A small network was shown many inputs. Here are its activations along a few directions, one row for each input.
In each table, some parts of the input vary, and every possible input appears once, in random order.
A made-up example of a description, with smaller parts first: line(4) and (point or line(11) or (values(3) and ring(5))).
Shared parts are said once, and a part with two or three values counts as separate values.

Other details of the inputs vary at random and push rows far along three fixed directions, the same in every table; ignore that.
To show where, the next rows are all for the same input, with only those details redrawn:
[ 52  39 -96  15  35  -9  24  31  -1 -32   8 -13]
[  5  45   3  14  39 -69  44  68  35 -26   3  47]
[ 62 -38 -28  16   3  41   4   1  13 -13  39 -60]
[  48   46 -105   10   34   -7   19   23   -6  -26    4   -8]
[-52  24  25 -44 -10 -21  -3  -7  28  45 -20  76]
[ 19 -47  86  21   4 -14  24  39  56  -6  42  -8]
[-51  32  20 -40  -4 -28   1  -2  28  42 -21  80]
[ 52 -34  24  32  17  -4  27  43  37 -28  44 -36]

Rows:
row 1: [ 68 -43 -11  23  12  50   4   0  23 -21  18 -70]
row 2: [ 61 -26 -23  15  17  26 -16   5  21 -20   8 -67]
row 3: [ -5  33   9  12  35 -54  34  70  19 -25   9  48]
row 4: [ 65  48 -88  10  17 -30 -14 -11 -47 -90   4  38]
row 5: [-26  66   5  29  21 -66  54  51  14 -28  -6  34]
row 6: [-62  24  18 -40  -2 -21 -10  -3   0  47 -23  88]
row 7: [ -5  56 -70 -32 -40   3 -55 -81 -63 -23 -15  62]
row 8: [ 62 -46 -10  25  18  54   4  16   7 -31  23 -65]
row 9: [-61 -46  93 -14 -44  14 -18 -26   6  63  24  31]
row 10: [ -3  45  -5   7  41 -76  29  61  35 -22   3  45]
row 11: [-24 -55   5 -25 -49  67 -28 -64 -43  40   2 -48]
row 12: [-10 -37  -6 -26 -51  68 -45 -71   3  51  27 -44]
row 13: [ 58 -61 -16   0  16  29   2   6 -35 -14  38 -67]
row 14: [ 38 -42 -21  37   7  31   3  -7 -33 -10  52 -66]
row 15: [ 36 -18 -26  26  -5  40   4  10  -9 -18  47 -58]
row 16: [-82  23  27 -21  -1 -25  -1 -16 -12  33 -59  71]
row 17: [-37  55 -82 -27 -26  14 -18 -51 -18  28 -33   7]
row 18: [ 69 -42 -17  18   7  24 -12  10  21 -18  43 -77]
row 19: [ -5 -51  89  41   2 -13  30  41  24 -22   8 -15]
row 20: [ 30 -39 100  20  16 -29  -3  43  59  -9   9 -27]
row 21: [  41   50 -106    7   33  -13   21   25   -5  -26    0   -1]
row 22: [-68 -59 107  -5 -44   8  -6 -33   1  50   5  12]
row 23: [  5 -30   1 -29 -53  57 -59 -66  -3  59  19 -54]
row 24: [-75  53  19 -34 -15 -23   0 -16   8  47  -7  74]
row 25: [-16  51 -66 -20 -28   4 -32 -43 -20  32 -34 -13]
row 26: [ -7 -43  95  48 -13 -15  32  37  23 -14  34 -25]
row 27: [ 40 -36 -16  32  -4  57   8   4  -1 -34  13 -77]
row 28: [-14   3 -65 -50   6  23 -25 -31 -51  32 -17  19]
row 29: [-10  59  -4   6  47 -69  43  61  24 -23   0  60]
row 30: [-73  31  30 -35  -5 -39  -5   2 -24  43 -13  69]
row 31: [-70  43  25 -27 -15 -20   6 -14  26  32 -57  66]
row 32: [ 67 -61  -1  11  30  34   7  11 -26 -26  15 -73]
row 33: [-38  54 -78 -24 -26  28 -10 -39 -37  28 -32  19]
row 34: [  12  -40   14  -19  -64   67  -67 -106  -31  -26  -20   -3]
row 35: [ -1 -36  92  42   2 -20  25  46  23 -10  56 -14]
row 36: [ 27  47 -96   3  34 -22  17  24 -65 -24   9 -21]
row 37: [ 10 -59  95  15  29 -17  20  46  17 -18  10  -9]
row 38: [  7  58   0   5  41 -94  14  70  31 -17  -9  41]
row 39: [ 25  32 -84  22  41 -12  23  33 -46 -51 -28 -30]
row 40: [ -5 -42  95  19  16 -29  33  43   6 -24  -1 -18]
row 41: [-40 -46  98 -35 -22  20 -29 -31  52  50 -13  20]
row 42: [  29   34 -104   13   52  -20   15   25  -46  -26   -2    6]
row 43: [-35  30 -70 -42 -20  15 -11 -46 -70  30 -38   4]
row 44: [-22 -52  -1  -8 -56  73 -25 -66 -30  44   6 -38]
row 45: [ -7  64  12  23  33 -87  22  66  31 -33 -41  21]
row 46: [-31  31  50 -39 -17 -33 -46 -46  -8 -16 -52 120]
row 47: [ 27  61 -99  30  12  -9  31  12 -16 -31  -7 -28]
row 48: [-61  36  38 -28 -17 -29 -16  -8  29  31 -54  44]
row 49: [-20 -38   0 -17 -38  80 -31 -59 -16  35 -21 -27]
row 50: [ -5  19   7  19  37 -62  35  67   4 -20   7  52]
row 51: [-54 -22  88 -25 -46   7 -12 -30  35  61  15  30]
row 52: [ 29  42 -86  26  27  -4  14  14   2 -45 -21 -40]
row 53: [  4 -49  87  27  37 -21  20  37  20 -13   9   4]
row 54: [  1 -38  -1 -33 -20  79 -33 -60   4  40 -10 -20]
row 55: [-14  25 -77 -30  11  26 -19 -34 -37  30 -47  36]
row 56: [-22  58 -81 -37 -21   9 -36 -41 -18  41 -16  11]
row 57: [ 59 -49 -16  26  18  53  -2   3  -4 -20  16 -62]
row 58: [ 17 -35 112  43 -36 -40   4  -5   8 -78  34  14]
row 59: [-17 -29  -1 -22 -38  80 -25 -66  -1  33 -17 -31]
row 60: [  4 -27  94  40 -16 -34  18  33  47 -11  29 -40]
- Describe the family of inputs behind these rows. => ring(5) and (point or line(11))
- The inputs of row 22 and row 42 match in every part but the ring(5) part. If row 17 is changed in the same way as row 22 into row 42, which row does it become? => row 10
- A walk changes only the line(11) part. It starts at row 45 and steps to row 48. List the rest of the walk in order. => row 52, row 31, row 59, row 27, row 49, row 19, row 16, row 39, row 40
- A walk changes only the ring(5) part. It starts at row 25 and steps to row 23. List the rest of the walk in order. => row 38, row 20, row 45
- List by row number the other rows that have the ring(5) part in common with row 12. => row 7, row 9, row 14, row 15, row 23, row 24, row 30, row 35, row 36, row 51, row 56
- Which other rows does row 34 become when the ring(5) part takes its other values? List them by row number. => row 4, row 7, row 46, row 58
- A walk changes only the line(11) part. It starts at row 32 and steps to row 37. List the rest of the walk in order. => row 53, row 55, row 57, row 8, row 54, row 1, row 41, row 2, row 20

Rows:
row 61: [-37 -34  64 -34 -23  10 -26 -22  19  55  -1  16]
row 62: [ 21 -24 -12  12 -14  33  -6 -13   2   7  27 -56]
row 63: [ 31 -22 -12  11  -9  39  -8 -13  12 -10  10 -46]
row 64: [ 70   9 -21  49  21 -23  11  22 -15 -95  17 -19]
row 65: [-28   4  44   4  -3 -23  12  20  23  17  -5   4]
row 66: [ -3 -11  54  -6   7 -21  -3  15  34   3   2  29]
row 67: [-22  -7  55  -4   3 -25   8  21  25  18  -8   4]
row 68: [  5  20  54  38  19 -79  26  49   0 -63   8  26]
row 69: [ -6  -7  52  -6  -3 -18   0  13  36  -1  11  31]
row 70: [-21   1  45  12  25 -38  33  46  14  -3  -7  20]
row 71: [ 25 -40  -4  18 -17  31  -8 -28 -45 -33  15 -29]
row 72: [-73  48 -15 -64 -23 -13 -28 -38  -7  70 -38  75]
row 73: [ 26 -40 -15   4   7  39  -4  -6 -15   6  18 -41]
row 74: [-14  32 -70 -45 -12  32 -34 -51 -14  33 -47  24]
row 75: [ -9  58 -98 -17  21  -6   7   1 -39   4 -18  27]
row 76: [ 15 -28 -16  15  -9  40   8 -10 -12   3  26 -46]
row 77: [ -6 -44   1  -4 -24  61  -9 -33 -13  29   7 -45]
row 78: [  24   86 -106   16   35  -37   22   28   -6  -41  -17   26]
- Describe the family of inputs behind these rows. => values(3) and (point or ring(5))
- The inputs of row 61 and row 66 match in every part but the values(3) part. If row 62 is changed in the same way as row 61 into row 66, which row does it become? => row 78
- List by row number the other rows that have the values(3) part in common with row 73. => row 70, row 71, row 75, row 76, row 77

Rows:
row 79: [  21   42 -116  -12   14   24   -8  -19  -35   -7  -26   -8]
row 80: [ 10  59  -8  29  57 -90  49  84  20 -51  -9  39]
row 81: [-8 -5 14  3 -4  0  1 -2  3  1 -7  0]
row 82: [-2 -3 12 -3  2 -2 -6  1 10  6  1  2]
row 83: [-6 -4 14  0 -3 -3 -1 -1  2  2 -6 -2]
row 84: [-10  -8  12   0  -3   2   6   3  -5   3   2   5]
row 85: [-6 -9 11 -5  0 -3  1  2  0  6  6  4]
row 86: [-41  36 -16 -34  -4 -11 -10 -15 -11  28 -34  50]
row 87: [  9 -11   3   4   0   8  -1   1   1  -5   2 -17]
row 88: [-6 -6 13 -1 -2  3  3  2  2  3 -3  4]
row 89: [-1 -6 12 -5  2 -3 -2  1  4  9  3  4]
row 90: [-12  -6  14   2  -6  -6   2  -1  -9   3   3  -1]
row 91: [-10  -5  15   4  -3  -1   4  -2  -5   3  -1   1]
row 92: [-7 -8 12 -4  0  0  2  4 -3  5  4  4]
row 93: [-8 -8 13 -3 -3 -1  3  3 -5  4  3  3]
row 94: [ 12 -14   1   0   4   6   1   1   0  -1  10 -14]
row 95: [-5 -5 10  1 -5  0  0  2  5  7  5  5]
row 96: [-6  1 12  0 -6  0  3 -3 10  4  5  2]
row 97: [-9 -4 14  2 -1  3  1  1  0  2 -2  2]
row 98: [  4 -10   4  11  -3   7   2  -2  -6  -6   4 -18]
row 99: [ 10 -13   2   4   2  14   2   1   1  -4   6 -13]
row 100: [  24   45 -118  -10   15   16  -11  -19  -37   -5  -17  -12]
row 101: [-2 -6 12 -6  3 -1 -2  1  6  6  1  3]
row 102: [-7 -5 14  1 -2  2  1  0  4  1 -6  2]
row 103: [ 18 -16  10   7 -13   5 -14 -17 -14 -28  12   2]
row 104: [ 0 -3 10 -1 -3  1 -3  1 16  6 -2  4]
row 105: [-12  -6  14   3  -4  -4   2   1  -8   3   3   0]
row 106: [-6 -2 11 -2 -8 -4 -1  1  5  7  7  1]
row 107: [-6 -6 10 -3 -1 -4 -3  1  4  7  6  3]
row 108: [ 12  -6   0   8  -4  10  -1   0   8  -3   8 -16]
row 109: [-4 -1 11  0 -7 -1  1 -1  8  6  4  3]
row 110: [ 13  -4   0   3  -4   8  -2  -1  14  -4   7 -18]
row 111: [ 11 -12   3   1   3  10  -1   3   0  -2   6 -14]
row 112: [-6 -7 13 -1 -2  2  5  1 -2  4  0  5]
row 113: [  1 -13   3  12  -5   6   5  -2 -12  -5   9 -17]
row 114: [ 13  -8   0   6  -1  11  -3   1   8  -1   8 -14]
row 115: [  8  -6   0   6  -5   5   2   0   3  -4  15 -17]
row 116: [-13  -6  13   3  -2   2   4   1  -6   2   3   4]
row 117: [  6 -10   5   8  -2   4   0  -1  -6  -5   4 -20]
row 118: [  3 -13   4   7   0   8   2   2  -9  -4  10 -16]
row 119: [ 10 -13   2   4  -1  11   3   1   2  -5   1 -14]
row 120: [-11  -5  15   4  -5  -3   5  -3  -6   3   0   0]
row 121: [ 0 -6 11 -3  1  1 -2  0 13  6 -4  5]
row 122: [-4 -5 11 -1  0 -1  0 -1  7  7  3  5]
row 123: [-8 -4 15 -1  0  0 -2  1  0  3 -1  0]
row 124: [-2 -5 12 -2  2  1 -2  1  8  7  0  5]
row 125: [-2 -6 12 -2  1  0  1  0  5  8  2  6]
row 126: [ 47 -11 -50  17  11  25   6   3 -21 -25  16 -52]
row 127: [-13  -6  13   5  -5  -1   4   0  -8   2   2   2]
row 128: [-37  42 -22 -29  -8 -12 -11 -16   4  27 -34  50]
row 129: [ 15 -11   2   2   4   7  -4   2   5   0   7 -15]
row 130: [-32  32 -26 -33 -15   4 -16 -31  -8  31 -22  32]
row 131: [ 52 -12 -55  18  14  28   3   1  -8 -26  13 -52]
row 132: [-34  22 -26 -36 -11   5 -20 -29 -16  37 -24  37]
row 133: [-10  -5  14   2  -1   2   4   0  -3   3   0   3]
row 134: [-2  1 12 -2 -5 -2 -4  1 11  6  3  0]
row 135: [-4 -8 11 -3  2  0  3  0  3  6  3  6]
row 136: [  6 -11   5   8  -1   5   2  -1  -8  -4   7 -18]
row 137: [  1  50  -8  22  45 -67  38  62  12 -36  -8  38]
row 138: [-8 -5 15 -1 -1 -1  1  0 -4  4  1  1]
row 139: [ 14  -9   1   3  -1   6  -3   1   4   1  11 -15]
row 140: [-9 -8 12 -1 -1  3  4  3 -2  4  3  6]
row 141: [-7 -3 11  1 -9 -1  2  1  6  6  6  3]
row 142: [ 55 -10 -54  16  15  24  -2   2  -7 -24  13 -53]
row 143: [ 22 -13  12   6 -11   7 -17 -20  -6 -29   6   0]
row 144: [-3 -6 13 -6 -2 -1  0  3  5  3 -5  2]
row 145: [ 1 -2 11 -5 -3 -1 -6  2 16  7 -1  2]
row 146: [-3  0 12 -3 -6 -4 -1  0  8  7  5  1]
row 147: [-7 -9 11 -2  0  0  3  1  1  5  5  6]
row 148: [ 11 -13   3   1   3   8   2   2  -3  -2   9 -14]
row 149: [-38  29 -27 -30 -18   8 -14 -32 -10  31 -21  34]
row 150: [ 12  -5  -1   6  -5  11   1  -2  14  -5   6 -17]
row 151: [-40  40 -19 -30  -6 -13 -10 -16  -5  31 -30  54]
row 152: [-1 -1 12 -3 -2 -1 -6  2 11  7  2  2]
row 153: [-37  23 -21 -28 -16   6 -16 -33 -15  29 -34  30]
row 154: [  1  64  -5  41  53 -89  53  82   8 -54 -10  38]
row 155: [-4 -4 11 -2 -4 -3 -3  3  4  8  6  3]
row 156: [ 36   7   2  22   9 -22   2  11   1 -55   3   4]
row 157: [ 12 -11   0   6   2  10  -3  -1   7  -2   7 -14]
row 158: [-2 -6 13 -7  1  0 -1  3  8  4 -4  3]
row 159: [ 22 -14  12   5 -12   6 -15 -20 -11 -28   9   1]
row 160: [  8 -11   4   6  -4   4   0  -2  -2  -5   1 -21]
row 161: [ 13 -12  -1   5   2  10  -3  -1  12  -2   4 -14]
row 162: [-4  3 13 -3 -5 -1 -2 -1 13  4  4  0]
row 163: [-9 -4 15  1 -5 -6  2 -2 -7  4  0 -2]
row 164: [-8 -3 15  1 -2 -3 -1  0 -2  3 -2 -1]
row 165: [-5 -7 13 -2  1  3  4  1  0  5  1  6]
row 166: [  26   55 -122   -2   14   17   -3  -15  -29  -16  -17  -14]
row 167: [ 14 -11  -1   1   2   7  -6   0  11  -1   4 -15]
row 168: [-5 -8 11  0 -1  0  1  1  2  7  4  6]
row 169: [ 0  0 11 -4 -6 -2 -4  1 16  5  0  0]
row 170: [-7 -7 10  0 -2 -1  0  0  4  6  5  5]
- The inputs of row 144 and row 86 match in every part but one. If row 110 is changed in the same way as row 144 into row 86, which row does it become? => row 162
- The inputs of row 138 and row 118 match in every part but one. If row 91 is changed in the same way as row 138 into row 118, which row does it become? => row 127
- Describe the family of inputs behind these rows. => line(4) and (point or (values(2) and line(11)))
- Which other rows does row 152 become when the line(4) part takes its other values? List them by row number. => row 139, row 145, row 155

Rows:
row 171: [ -7  24  14  -1   3 -33  -1  10   8 -12  -7  36]
row 172: [ 18  14 -64  -2   7  19  -1  -3  -9   7   2 -23]
row 173: [-12  20  11  -7   6 -26   6  17  22  10  -4  24]
row 174: [-10  17  12  -8  12 -26   7  19  21   9  -7  24]
row 175: [-24  18  12   4   5 -23  17  16  -2   1  -4  22]
row 176: [ -9  23  16   1   4 -30   1   9   8 -14 -15  33]
row 177: [-25 -35  21 -30 -26  45 -24 -37   8  53  -5  -7]
row 178: [ 21  15 -54   6   1  13  -8 -18 -29 -24  -9 -10]
row 179: [-13  22  14  -3   2 -23   4  11  18  -3  -8  30]
row 180: [-21  10  18  -4   4 -26   5   8  -9  -3  -7  30]
row 181: [-15  13   9  -4  15 -23  13  24  17  13  -3  21]
row 182: [-23  10  15  -3   8 -21  13  14  -4   6  -4  27]
row 183: [ -5  20  16  -1  10 -34   1  13   7 -15  -8  36]
row 184: [ 25  12 -55   6   6  11  -7 -14 -31 -26  -7  -8]
row 185: [ 14   7 -58   3   8  22   3  -8 -31  -6  -4 -22]
row 186: [-20  15  16  -1   0 -29   7  10  -8  -4  -4  30]
row 187: [-16 -27  30 -25 -41  37 -38 -55   2  27  -4   2]
row 188: [-11  16  15  -5  10 -24   5  16  16  -4 -12  34]
row 189: [ 17  11 -56   2   7  12  -2 -11 -36 -17  -8 -16]
row 190: [-11  17  15   1   7 -32   4   8  -4 -16  -8  39]
row 191: [-33 -30  23 -27 -33  42 -24 -42  -2  53  -2 -12]
row 192: [-22  16  10   0   5 -23  15  16  -3   4  -2  26]
row 193: [-21  17  16   3   4 -29  11  12  -8  -9 -12  26]
row 194: [ 21  16 -58  -4   5  18  -6  -9  -4   1  -9 -23]
row 195: [ 14   9 -59   1  13  19   2   0 -23   3  -5 -28]
row 196: [-15  21  13  -5   4 -24   7  14  23   9  -8  20]
row 197: [ 25 -96 108  13 -24  39 -11  -6  41   3  48 -48]
row 198: [-32 -31  19 -33 -37  49 -29 -49   9  59  -3  -7]
row 199: [-28 -32  21 -29 -31  45 -24 -41  10  55  -7  -8]
row 200: [ 62 -37  10  39  22   7  20  37  24 -37  35 -67]
row 201: [-22 -31  30 -23 -43  39 -35 -59  -9  26  -3   5]
row 202: [ 24  16 -56   5   0   9  -9 -17 -29 -22   0  -6]
row 203: [ 57 -54  12  44  11  24  19  29   7 -26  52 -87]
row 204: [-25  14  14   1   9 -22  15  21   5  12 -10  14]
row 205: [ 11  12 -57   5   5  19   5  -8 -29  -6  -6 -21]
row 206: [ 22  17 -58  -2   4  20  -8 -13 -10 -10  -9 -13]
row 207: [ 14  13 -53   5  -2  13  -4 -15 -31 -15  -2 -19]
row 208: [ 62 -32   7  39  13   8  14  29  19 -43  41 -54]
row 209: [-23  12  12  -6  12 -21  11  19   3  16  -5  19]
row 210: [ 34 -42  99  47  18 -39  27  57  40 -52  35 -18]
- Describe the family of inputs behind these rows. => ring(5) and ring(8)
- The inputs of row 190 and row 184 match in every part but the ring(5) part. If row 181 is changed in the same way as row 190 into row 184, which row does it become? => row 177
- The inputs of row 188 and row 206 match in every part but the ring(5) part. If row 210 is changed in the same way as row 188 into row 206, which row does it become? => row 176
